K_264: [119 105 107 128 156 168]
K_343: [119 161  93 130 181  74]
K_299: [119  83 122 174 148 157]
K_333: [118 149 180 129  92 135]
where: [129]	K_333, 4
where: [148]	K_299, 5

K_820: [153 176 115 125  92 179 162 134 151 134 136 156  95 120 118  99 155  91
 171  88 175 152 107  84 178 110 101 100 100 141 143 137 122 148 128 104
 143 142 147 125 132 105 133 110 150 172 132  82 162 139 124 111 138]
K_280: [154 179 116 127  92 183 164 109 152 136 139 158  93 120 117  98 158  93
 174  87 178 154 106  82 181 111 102 100 102 144 146 139 122 149 129 102
 147 143 148 121 131 104 134 113 150 173 134  81 167 141 125 110 142]
K_380: [107 122 175 171 133 138 109 160  94 168 163 134 121 154 141 132 121 182
 133 140 138  85 112 129 119 161 127 136 169  90 124  92 162  98 131 116
 136 131 132 114 114 130 148 147 122  88 124 139 117  93  94 159 138]
K_27: [ 95  87 135 136 170  81  85 150 101 114 123  96 142 122 128 148 108 174
  88 167  81 110 134 162  81 147 162 154 163 127 127 130 121 102 123 135
 124 109 100 130 107 141 114 162 167  78 125 171 113 127 135 129 137]
K_362: [139 165 125 139 116 167 144 126 139 135 144 147  97 119 119 108 152 124
 160 109 162 146 107  98 163 126 122 115 127 146 152 142 123 136 129 103
 152 137 137 122 119 111 131 136 136 148 136 104 166 142 129 113 154]
K_409: [153 176 115 125  92 179 162 108 151 134 136 156  95 120 118  99 155  91
 171  88 175 152 107  84 178 110 101 100 100 141 143 137 122 148 128 104
 143 142 147 121 132 105 133 110 150 172 132  82 162 139 124 111 138]
K_51: [161 146  99  94 111 137 163  99 166 111 106 140 141 122 127 126 140  72
 140 109 139 164 148 124 152 101 116 118  85 152 126 150 116 165 133 147
 120 138 142 143 157 130 126  97 152 180 134 110 134 151 151 117 111]
K_293: [109 122 171 167 130 137 111 156  96 165 159 134 122 152 140 132 120 176
 132 138 137  87 113 128 120 157 125 134 164  91 123  93 159 100 131 117
 134 130 133 115 116 130 147 143 123  91 123 137 116  94  96 158 135]
q: [139 165 125 139 116 167 144 126 139 135 144 147  97 119 119 108 152 124
 160 109 162 146 107  98 163 126 122 115 127 146 152 142 123 136 129 103
 152 137 137 122 119 111 131 136 136 148 136 104 166 142 129 113 154]	K_362
q: [154 179 116 127  92 183 164 109 152 136 139 158  93 120 117  98 158  93
 174  87 178 154 106  82 181 111 102 100 102 144 146 139 122 149 129 102
 147 143 148 121 131 104 134 113 150 173 134  81 167 141 125 110 142]	K_280

K_570: [103 146 131  98 106 170 141 122]
K_991: [103 146 131  98 106  89 141 109]
K_358: [105  77 153  95 112 115  88 114]
K_190: [118 170 114 131 118  98 164 160]
where: [88]	K_358, 7
where: [95]	K_358, 4

K_55: [138 115 111 118 145 141 116  90  85  99 115]
K_753: [118 158 154 122 131 132 116 134 165 167 153]
K_305: [146 118 117  93 159 146  96 119 129 129 119]
K_353: [146 130 117  93 159 146  96 119 129 129 119]
where: [90]	K_55, 8
where: [165]	K_753, 9

K_787: [132  97 164 109 146 154 105 104]
K_821: [ 78 122 117 136 124 114 144 128]
K_600: [122 150 102 163  99  77 118 125]
K_617: [118 115 144 105 102 146 127 107]
where: [150]	K_600, 2
where: [77]	K_600, 6
where: [104]	K_787, 8
where: [128]	K_821, 8
where: [109]	K_787, 4
where: [163]	K_600, 4
where: [164]	K_787, 3

K_997: [178  68 142 129 135 126 121 169 129]
K_148: [ 90 127 124  92 142 118 153 155 136]
K_129: [169  76 133 154 121 135 102 105 123]
K_752: [118 159 123 141 133 127 135  77 132]
K_185: [145 117 125 119 127 108 128 181 126]
K_475: [122 150 135 188 132 124 135 130 127]
K_376: [131 133 123 129 110 118 121 132 133]
K_261: [ 71 186 108 128 114  93 142 162 126]
K_970: [ 76 171 146 162 118 128 108 122 125]
K_444: [127 111 135 124 111 144 114 127 125]
where: [77]	K_752, 8
where: [145]	K_185, 1
q: [145 117 125 119 127 108 128 181 126]	K_185

K_908: [144  87 118  95  89 136 111 166 145 132 157  84 119 166 117 148 121 139
 113 142 107 147 126 110 161 103 156 152  97  96 153 129 115 135 136 115
 100]
K_700: [123 127 131 127 129 125 131 125 122 132 122 127 126 126 131 130 126 127
 131 122 126 129 121 129 123 130 123 120 122 135 127 130 131 128 131 131
 123]
K_683: [123 127 131 127 129 125 131 125 122 144 123 127 126 126 125 130 126 127
 131 122 126 129 121 129 123 130 123 122 122 135 127 130 131 128 131 131
 123]
q: [144  87 118  95  89 136 111 166 145 132 157  84 119 166 117 148 121 139
 113 142 107 147 126 110 161 103 156 152  97  96 153 129 115 135 136 115
 100]	K_908
where: [145]	K_908, 9
q: [123 127 131 127 129 125 131 125 122 144 123 127 126 126 125 130 126 127
 131 122 126 129 121 129 123 130 123 122 122 135 127 130 131 128 131 131
 123]	K_683
q: [123 127 131 127 129 125 131 125 122 132 122 127 126 126 131 130 126 127
 131 122 126 129 121 129 123 130 123 120 122 135 127 130 131 128 131 131
 123]	K_700

K_124: [136 116 150  90  90 159 137 125  93 124 119 108]
K_965: [120 118  76 129 133 126 124 129 159 134 119 150]
K_905: [120 118  89 129 133 126 124 129 159 134 119 150]
where: [93]	K_124, 9
q: [136 116 150  90  90 159 137 125  93 124 119 108]	K_124
where: [116]	K_124, 2
where: [137]	K_124, 7
where: [89]	K_905, 3

K_632: [109 125 121 122 119 132 127 153 145 123 141 110 118 116 120 126 130  88
 124 124 123 112 137 100 160 117 138 123 128 144 101 130 170]
K_6: [125 132 130 121 126 145 117 134 140 129 147 141 100 126 113 124 146 110
 132 137 126  86 141 123 176 129 118 113 105 151 131 114 162]
K_270: [116 124 123 124 122 132 126 145 132 125 140 117 118 117 122 126 130 100
 127 128 125 113 134 110 155 119 133 123 127 117 110 128 160]
K_222: [121 136 129 126 116 127 125 135 126 131 130 135 122 136 118 130 129 129
 126 116 126 121 120 125 129 136 123 128 119 125 136 124 121]
where: [153]	K_632, 8
q: [125 132 130 121 126 145 117 134 140 129 147 141 100 126 113 124 146 110
 132 137 126  86 141 123 176 129 118 113 105 151 131 114 162]	K_6
where: [144]	K_632, 30
where: [88]	K_632, 18
q: [121 136 129 126 116 127 125 135 126 131 130 135 122 136 118 130 129 129
 126 116 126 121 120 125 129 136 123 128 119 125 136 124 121]	K_222

K_406: [113 116 113 165 162 147 139 103 134 121]
K_611: [138 151 141 107 101 118 126 161 132 132]
K_131: [121 114 103 129 164 148 121 106 142 145]
K_271: [146 144 148 119  82 109 135 143 120 112]
where: [142]	K_131, 9
where: [109]	K_271, 6
where: [164]	K_131, 5

K_691: [133  94 103 113 152 152 154 111 103 137 128 119 111 125 110  99 100 137
 125 120 146 116 128 124 121 134 126 129 158 137 140 141 131 152 138 119
 121 131 148 122 108 129 128]
K_308: [106 171 161 148 108  92 114 150 141 109 133 124 134 126 147 145 127 122
 113 130 123 128 137 150 158 145  87 110  85  96 112 134 138 108  93 108
 151 101 132 133 149 133 118]
K_354: [129  99  99 117 146 148 145 114 107 133 136 111 141 117  99  97  98 135
 137 107 152 116 128 129 110 129 126 142 155 142 131 149 134 144 138 112
 116 130 130 122 115 132 132]
where: [96]	K_308, 30
q: [129  99  99 117 146 148 145 114 107 133 136 111 141 117  99  97  98 135
 137 107 152 116 128 129 110 129 126 142 155 142 131 149 134 144 138 112
 116 130 130 122 115 132 132]	K_354
where: [101]	K_308, 38
where: [109]	K_308, 10
q: [133  94 103 113 152 152 154 111 103 137 128 119 111 125 110  99 100 137
 125 120 146 116 128 124 121 134 126 129 158 137 140 141 131 152 138 119
 121 131 148 122 108 129 128]	K_691
where: [171]	K_308, 2

K_619: [137 141 139 106 133 166 139]
K_525: [137 133 132 106 134 139 139]
K_497: [109 135 167  84 134 131 143]
K_856: [111 122 138  93 140 110 132]
where: [167]	K_497, 3
where: [135]	K_497, 2
where: [140]	K_856, 5
where: [141]	K_619, 2
where: [93]	K_856, 4
where: [111]	K_856, 1
q: [137 133 132 106 134 139 139]	K_525

K_895: [112 144 157 123 131 127  99]
K_868: [100 123 132 122 152 107 150]
K_562: [147 121 130 118 118 146 155]
K_203: [ 89 127 140 124 131 109 137]
K_428: [ 84 158 168  93 103  99  92]
K_323: [ 90 114 124 167 166  93  94]
K_330: [123 123 126 133 134 123 128]
K_429: [107 127 127 116 120 119 109]
K_553: [143 130 123 108 126 147 131]
K_466: [116  99  94 117 116 129 151]
K_499: [111 127 135 116 119 109 123]
where: [151]	K_466, 7
where: [90]	K_323, 1
where: [140]	K_203, 3
q: [ 84 158 168  93 103  99  92]	K_428
where: [92]	K_428, 7
where: [84]	K_428, 1
where: [122]	K_868, 4

K_838: [152 142 153 148 143]
K_711: [ 96 141 113 119 146]
K_118: [110 135 131 142 131]
K_522: [123 128 152 158 135]
K_371: [131 131  80  84 147]
K_154: [129 141 119 136 118]
K_986: [110 135 131 142 143]
K_969: [157 102 144 105 108]
K_213: [145 114 103 131 116]
K_427: [108 139 148 113 137]
where: [114]	K_213, 2
where: [144]	K_969, 3

K_918: [127 151 106 123]
K_209: [134  94 159 116]
K_108: [127 126 166 121]
K_574: [129 162  89 136]
K_686: [158 130 144 110]
K_225: [129 151 106 131]
K_324: [121 175  82 144]
K_719: [124 111 125 133]
K_569: [134 118 134 120]
K_425: [125 124 123 123]
where: [136]	K_574, 4
where: [120]	K_569, 4
where: [158]	K_686, 1
where: [159]	K_209, 3
q: [121 175  82 144]	K_324
where: [126]	K_108, 2

